Here are a small network's activations along a few directions, averaged over the inputs that share one value of a field.
Values that are neighbours, or in one group, have similar rows; names and order tell nothing.
In the rows, zero is written as 500.
Random noise pushes rows far along 8 fixed directions. That doesn't count. These rows show it; they differ only by the noise:
[485 623 486 385 541 720 461 348 533 453 552 508 540 782 252 355 255 673
 313 350]
[368 430 575 642 343 396 480 493 381 418 432 497 293 476 491 450 339 569
 501 426]
[680 209 571 498 368 305 574 429 369 569 555 450 942 491 577 285 435 596
 633 431]
[567 356 533 484 384 553 506 626 499 475 756 450 624 733 477 626 495 472
 801 382]
[426 482 478 343 488 468 574 515 533 503 325 534 502 567 704 468 757 555
 358 550]
[652 506 755 746 556 487 408 503 349 488 534 398 458 451 503 597 330 350
 493 569]
[686 530 587 497 402 436 679 570 488 433 464 431 387 729 472 620 377 483
 445 585]
[398 595 624 642 540 530 372 523 435 483 427 526 283 447 574 583 528 432
 419 522]
[457 268 540 477 637 579 458 441 422 487 438 255 326 330 382 526 335 443
 432 449]
[516 483 441 478 436 325 535 451 474 642 365 614 524 385 515 389 498 618
 434 454]


Bopek, 16 values:
c13: [517 352 529 577 358 374 588 547 420 448 580 559 652 436 635 466 611 574
 609 527]
c9: [636 747 620 665 377 589 448 653 529 397 906 630 763 853 450 650 476 471
 812 472]
c8: [777 583 466 592 543 369 563 496 532 653 443 486 393 429 339 594 246 401
 536 530]
c15: [561 462 444 480 584 470 544 551 576 589 411 365 493 358 571 586 578 320
 539 635]
c14: [657 442 601 593 640 553 408 455 445 574 576 414 568 429 411 532 340 437
 534 454]
c1: [306 403 390 460 438 442 538 466 546 478 432 608 551 353 704 390 735 520
 499 565]
c3: [609 463 531 451 646 463 590 416 491 457 345 351 553 333 521 421 493 440
 293 685]
c5: [579 511 569 353 527 528 639 497 512 347 408 403 570 697 572 475 578 547
 316 608]
c6: [491 571 447 474 432 572 485 488 573 453 653 529 676 637 444 444 478 498
 609 506]
c7: [268 503 437 435 530 429 473 428 506 505 349 640 513 283 603 344 696 682
 384 454]
c4: [529 723 589 609 581 544 320 468 435 586 462 597 557 459 590 466 568 413
 390 540]
c10: [344 198 355 425 412 345 561 451 454 476 382 359 378 233 376 351 310 557
 561 371]
c16: [424 423 491 585 401 381 475 533 429 431 493 516 489 428 532 431 483 531
 606 447]
c2: [532 324 487 466 594 625 460 455 463 465 504 240 392 471 396 534 326 303
 522 521]
c11: [437 540 453 560 299 492 588 488 524 379 685 600 566 665 405 415 389 701
 615 424]
c12: [487 809 366 585 440 349 548 539 596 647 458 832 337 365 486 570 591 547
 477 600]
Each value of Bopek is a pair of two hidden parts, and every pair occurs once (4 first parts, 4 second parts).
Question: Changing only the second part turns c15 into c5. c1 has the same second part as c15; what does that change turn c1 into?
Answer: c13
Question: Changing only the second part turns c10 into c16. c12 has the same second part as c10; what does that change turn c12 into?
Answer: c11
Question: Changing only the second part turns c9 into c6. c4 has the same second part as c9; what does that change turn c4 into?
Answer: c2

Tabe, 16 values:
b8: [699 373 493 445 398 402 636 557 467 509 565 434 579 652 402 542 344 541
 632 434]
b14: [567 529 504 499 599 438 351 315 467 701 430 608 886 388 610 203 550 593
 406 449]
b2: [497 634 452 421 543 461 482 383 517 610 371 644 633 493 540 285 578 633
 310 495]
b13: [649 431 448 503 540 404 502 527 492 657 492 471 582 366 504 536 506 385
 601 540]
b5: [484 534 624 565 635 680 391 508 471 445 630 418 446 557 495 643 539 379
 540 509]
b15: [583 370 424 318 647 595 589 497 528 515 535 330 445 441 276 602 389 480
 423 488]
b16: [603 469 363 510 582 470 555 724 627 634 637 458 168 266 279 950 468 319
 755 487]
b3: [168 515 317 294 544 779 346 440 627 458 589 598 606 593 476 396 674 565
 509 341]
b7: [396 348 487 533 326 359 518 604 447 472 527 580 494 430 587 496 614 604
 662 397]
b1: [385 531 471 454 332 545 481 472 559 403 547 544 582 677 545 373 472 549
 549 452]
b11: [378 643 551 572 436 496 448 616 538 430 473 582 405 568 672 590 695 437
 566 550]
b9: [667 495 426 310 703 485 572 454 582 607 433 428 713 383 523 469 663 474
 404 580]
b10: [503 516 544 520 514 579 541 569 531 384 510 438 539 594 632 601 632 416
 524 662]
b12: [484 536 594 493 499 593 423 376 464 515 587 568 748 669 573 311 550 644
 430 435]
b6: [493 465 449 497 394 485 484 499 466 544 510 575 525 615 489 419 464 567
 551 363]
b4: [439 620 504 508 428 563 565 428 534 395 563 609 591 678 473 383 449 630
 413 528]
Each value of Tabe is a pair of two hidden parts, and every pair occurs once (4 first parts, 4 second parts).
Question: Changing only the second part turns b12 into b8. b5 has the same second part as b12; what does that change turn b5 into?
Answer: b2
Question: Changing only the second part turns b14 into b15. b6 has the same second part as b14; what does that change turn b6 into?
Answer: b7
Question: Changing only the second part turns b9 into b11. b10 has the same second part as b9; what does that change turn b10 into?
Answer: b3
